Each row below holds a small network's activations on one input, seen along a few directions.
Each table varies a few parts of the input and shows all the possible inputs, shuffled.
A made-up example of a description, with smaller parts first: one of 3 separate values, together with either a single point or one of 9 places around a ring or (one of 6 places along a line, together with one of 8 places around a ring).
Shared parts are said once, and a part with two or three values counts as separate values.
In the rows, zero is written as 128.

Other details of the inputs shift rows strongly along two fixed directions, in all tables alike. That doesn't count.

Table:
r1: [124 115 127 115 121 131 119 141 130 131 134 136 130 127 124 129]
r2: [141 143 126 147 129 127 139 111 133 122 115 119 130 128 135 129]
r3: [126 128 123 106 121 135 120 140 130 126 143 129 129 131 123 129]
r4: [123 137 127 117 129 141 118 136 127 131 142 126 132 125 127 129]
r5: [123 123 122 108 118 131 124 139 125 127 136 131 133 124 122 125]
r6: [141 145 125 146 129 128 136 109 135 123 116 118 129 132 135 132]
r7: [122 109 125 107 124 123 125 138 126 129 132 137 126 125 128 126]
r8: [127 124 124 113 119 132 126 140 125 126 138 132 134 122 121 125]
r9: [138 130 129 148 129 122 136 110 136 127 106 124 126 131 138 133]
r10: [127 116 129 116 124 130 122 141 131 128 134 134 128 128 125 129]
r11: [116 117 130 116 133 128 123 136 125 136 134 133 127 121 128 127]
r12: [126 110 127 113 121 127 127 140 128 128 131 137 131 121 126 126]
r13: [140 127 130 149 129 123 140 115 134 126 107 125 128 125 137 130]
r14: [141 133 131 150 131 125 137 118 134 124 108 121 126 133 139 131]
r15: [122 112 128 115 126 124 125 135 128 130 133 137 126 125 124 127]
r16: [123 115 129 116 126 126 122 134 130 129 135 138 127 128 124 129]
r17: [126 128 125 117 120 135 121 136 130 128 141 132 135 126 117 128]
r18: [143 146 128 149 127 132 136 118 134 122 115 116 131 133 135 131]
r19: [119 111 127 116 122 126 125 139 127 133 131 138 130 124 121 126]
r20: [121 133 126 117 128 136 124 134 127 133 138 126 133 121 126 127]
r21: [ 48 119 151 124 169  93 115 152  51 154 194 147  98 139  70  97]
r22: [129 132 125 120 121 136 121 137 128 127 140 129 132 128 120 128]
r23: [142 127 130 146 132 121 142 114 132 121 107 125 126 127 143 129]
r24: [141 143 125 150 125 129 139 113 133 125 111 119 134 127 133 129]
r25: [139 150 128 146 133 136 133 112 136 126 117 115 134 126 140 132]
r26: [126 129 124 114 118 138 118 141 129 129 141 131 134 128 119 128]
r27: [139 142 125 146 126 127 139 111 133 125 111 118 130 128 134 130]
r28: [141 131 131 152 130 124 137 113 136 125 109 125 128 129 137 132]
r29: [141 142 127 151 127 128 140 113 132 123 114 119 132 126 132 129]
r30: [121 113 127 114 120 129 120 139 131 133 134 138 131 126 121 129]
r31: [144 147 128 148 130 132 134 113 134 120 118 118 128 132 136 131]
r32: [125 115 126 113 121 130 119 138 132 130 131 135 128 129 127 131]
r33: [142 132 129 144 133 123 136 115 136 123 109 121 123 135 142 133]
r34: [138 137 132 147 138 132 132 116 135 127 111 120 127 127 146 133]
r35: [127 131 123 113 122 135 120 135 130 127 140 129 130 130 123 129]
r36: [127 128 125 108 121 136 120 141 130 124 144 131 130 130 122 128]
r37: [143 133 131 149 133 125 135 114 136 122 111 124 124 132 141 132]
r38: [125 128 123 112 117 133 120 134 132 130 137 130 134 128 120 129]
r39: [121 110 127 113 122 125 126 141 124 130 131 138 130 123 124 125]
r40: [137 135 132 146 136 130 134 113 137 129 110 121 129 126 145 134]
r41: [137 127 128 147 129 120 140 112 134 127 104 123 126 128 139 131]
r42: [128 115 127 115 121 133 119 141 133 128 134 136 130 126 125 130]
r43: [139 126 128 145 129 120 141 114 132 124 103 123 126 127 142 130]
r44: [140 145 127 151 126 130 136 112 134 125 114 119 133 130 132 131]
r45: [143 146 129 149 129 132 137 118 132 121 118 117 129 132 133 130]
r46: [ 63 167 169 222 213  70 147  90  39 152 151 117  74 161  89  98]
r47: [124 135 127 111 128 141 119 140 129 129 143 125 132 126 128 129]
r48: [126 128 124 111 120 135 120 135 132 126 142 133 133 127 120 128]
r49: [124 115 128 113 124 128 121 139 130 130 132 133 126 131 126 129]
r50: [121 130 126 111 127 136 124 139 124 130 140 127 134 119 128 125]
r51: [126 115 128 110 125 129 120 141 131 127 137 136 126 130 126 128]
r52: [126 124 122 108 120 130 125 136 127 125 136 131 132 124 125 126]
r53: [120 116 130 114 132 129 125 137 125 133 132 132 129 120 133 126]
r54: [126 115 126 111 123 129 119 137 132 129 134 135 126 130 127 131]
r55: [138 130 129 147 133 121 137 109 135 126 109 124 124 132 139 133]
r56: [126 127 123 106 118 136 119 142 131 127 140 129 131 130 122 129]
r57: [140 142 124 144 128 126 139 111 133 124 113 118 129 129 135 130]
r58: [122 121 131 113 132 134 120 140 130 132 135 130 128 126 133 130]
r59: [124 122 124 106 120 131 124 141 125 125 142 134 132 123 121 124]
r60: [121 111 125 111 124 124 125 134 129 132 131 136 126 126 125 128]
Description of these inputs: one of 2 separate values, together with one of 5 places along a line, together with either a single point or one of 5 places around a ring.
The inputs of r39 and r14 match in every part but the place on the line of 5. If r59 is changed in the same way as r39 into r14, which row does it become?
> r36
The inputs of r6 and r35 match in every part but the place on the line of 5. If r40 is changed in the same way as r6 into r35, which row does it become?
> r34
Which other rows agree with r19 in the place on the line of 5 and the choice among 2 separate values? List them by row number.
> r11, r13, r15, r41, r60
Change only the choice among 2 separate values in r15. List by row number the other rows that result.
> r2
Which other rows agree with r56 in the place on the line of 5 and the choice among 2 separate values? List them by row number.
> r3, r18, r36, r45, r47
Change only the choice among 2 separate values in r57. List by row number the other rows that result.
> r60
Change only the place on the line of 5 in r38. List by row number the other rows that result.
> r5, r27, r46, r56
